Each row below is a small network's average activation on inputs in which a field has the value named, seen along a few directions.
Values that are neighbours, or in one group, have similar rows; names and order tell nothing.
In the rows, 500 means zero.
Random noise pushes rows far along 12 fixed directions. That doesn't count. These rows show it; they differ only by the noise:
[180 660 462 563 586 214 405 624 510 488 535 231 434 611 618 566 328 435
 516 163 299 439 673]
[378 636 264 405 357 551 566 476 546 461 721 637 645 614 517 381 479 412
 576 449 545 554 525]
[471 389 902 494 698 417 221 379 402 217 646 596 294 757 747 622 630 603
 644 209 510 594 465]
[677 508 598 279 391 529 392 534 359 213 416 655 704 495 718 376 740 466
 543 499 462 419 522]
[463 546 103 488 450 768 379 200 611 757 461 625 571 563 206 202 841 493
 630 409 532 563 416]
[588 346 598 604 278 591 613 305 438 146 572 540 723 308 629 431 732 383
 452 144 486 561 482]
[614 479 607 643 340 503 539 471 511 503 529 435 656 341 676 661 538 441
 342 374 508 299 553]
[331 471 544 495 477 364 422 409 260 507 459 388 437 610 392 263 470 536
 551 296 482 402 438]
[381 369 519 466 690 413 272 324 346 561 532 342 307 608 329 175 402 620
 653 617 449 475 428]
[463 422 575 684 450 547 561 591 384 640 440 676 532 399 376 790 552 638
 447 498 629 421 540]
[448 487 617 585 349 218 466 735 549 553 375 334 516 384 451 548 645 498
 468 683 444 409 543]
[417 748 262 325 512 594 638 549 689 657 354 466 720 555 547 504 673 399
 481 502 316 396 539]
[318 328 483 703 527 341 498 576 455 391 443 410 318 364 197 502 474 536
 581 540 512 747 485]
[519 529 620 508 402 383 606 475 354 742 383 283 441 541 418 441 318 491
 338 615 585 185 315]


Kizan, 15 values:
c13: [752 325 581 515 425 602 570 347 360 405 526 432 543 325 543 351 391 441
 414 678 539 401 425]
c5: [613 390 413 589 549 628 575 313 612 488 447 350 291 440 310 439 476 380
 457 442 536 636 284]
c7: [543 487 391 605 275 372 322 566 603 620 585 544 402 445 302 319 597 544
 566 685 696 668 529]
c4: [450 447 359 395 624 688 557 370 318 442 595 499 769 380 513 170 388 571
 556 365 312 405 714]
c3: [571 458 492 682 471 523 635 609 321 669 229 494 457 308 431 794 357 573
 298 477 591 343 546]
c10: [464 483 713 450 505 469 498 687 174 583 566 833 453 624 449 640 377 714
 505 420 693 372 539]
c12: [410 466 392 582 181 573 644 580 506 654 761 736 775 394 359 424 507 576
 512 631 652 506 623]
c9: [234 607 408 385 473 506 630 636 377 646 800 766 576 709 440 517 166 629
 574 533 598 501 575]
c6: [397 492 645 364 628 488 436 453 525 562 557 543 563 658 610 454 666 618
 622 584 361 399 536]
c14: [527 460 403 385 614 628 542 464 340 577 320 575 487 471 377 393 428 597
 471 498 468 517 489]
c1: [486 557 619 215 546 528 733 457 500 261 362 495 585 680 706 435 714 429
 493 233 306 560 348]
c11: [476 406 600 693 426 349 544 454 755 460 857 298 571 352 726 526 423 471
 493 612 422 560 674]
c15: [507 473 636 475 383 523 450 366 466 381 642 672 450 711 479 353 674 488
 599 398 701 666 314]
c2: [498 509 493 433 530 623 410 485 390 454 478 796 536 610 504 514 603 598
 573 400 539 521 509]
c8: [443 684 343 437 658 611 677 526 528 524 375 565 384 662 386 572 385 424
 527 368 555 652 419]
Each value of Kizan is a pair of two hidden parts, and every pair occurs once (5 first parts, 3 second parts).
c4 and c7 share the first part; c4 and c5 share the second. Which value has the first part of c5 and the second part of c7? -> c1
c13 and c3 share the first part; c13 and c10 share the second. Which value has the first part of c10 and the second part of c3? -> c14

Mel, 15 values:
h11: [232 382 593 528 478 492 535 490 269 669 739 681 681 563 375 252 686 736
 664 321 442 390 693]
h13: [428 297 535 536 943 638 351 319 633 641 482 433 409 425 489 621 587 733
 565 636 255 530 579]
h12: [506 608 243 631 378 712 778 465 385 761 235 573 776 297 402 624 520 534
 315 292 530 343 604]
h9: [425 522 460 655  95 441 526 585 411 738 548 799 589 549 398 700 759 623
 491 379 782 481 503]
h1: [422 677 401 303 745 447 416 717 450  30 528 511 329 677 723 704 100 344
 621 528 435 724 593]
h4: [315 291 754 693 595 353 418 556 420 421 554 390 464 394 384 445 511 662
 602 546 422 538 563]
h5: [563 627 442 523 286 615 840 256 493 783 521 405 565 580 456 384 442 358
 301 315 675 242 279]
h10: [344 520 631 385 436 467 612 554 561 659 545 587 706 617 432 452 736 593
 536 601 418 414 454]
h8: [580 421 429 592 517 612 372 537 438 348 618 719 546 427 639 691 495 536
 514 287 493 473 668]
h2: [717 453 738 504 471 622 496 340 402 542 694 611 297 668 563 583 293 494
 384 365 750 447 282]
h7: [629 497 290 448 561 583 307 611 540 607 182 621 431 389 237 398 703 578
 567 776 587 701 531]
h15: [574 565 535 461 425 295 464 545 403 276 369 367 434 565 707 504 428 340
 456 288 435 450 503]
h6: [530 719 435 254 578 655 422 276 418 590 481 553 434 827 586 376 346 391
 471 382 593 297 281]
h14: [448 574 745 334 447 366 429 639 529  22 606 737 361 783 711 650 654 434
 592  80 581 859 445]
h3: [799 690 266 611 394 708 309 500 830 653 690 608 671 343 733 707 502 377
 469 776 620 386 654]
Each value of Mel is a pair of two hidden parts, and every pair occurs once (5 first parts, 3 second parts).
h9 and h15 share the first part; h9 and h14 share the second. Which value has the first part of h14 and the second part of h15? -> h2
h13 and h6 share the first part; h13 and h7 share the second. Which value has the first part of h7 and the second part of h6? -> h4
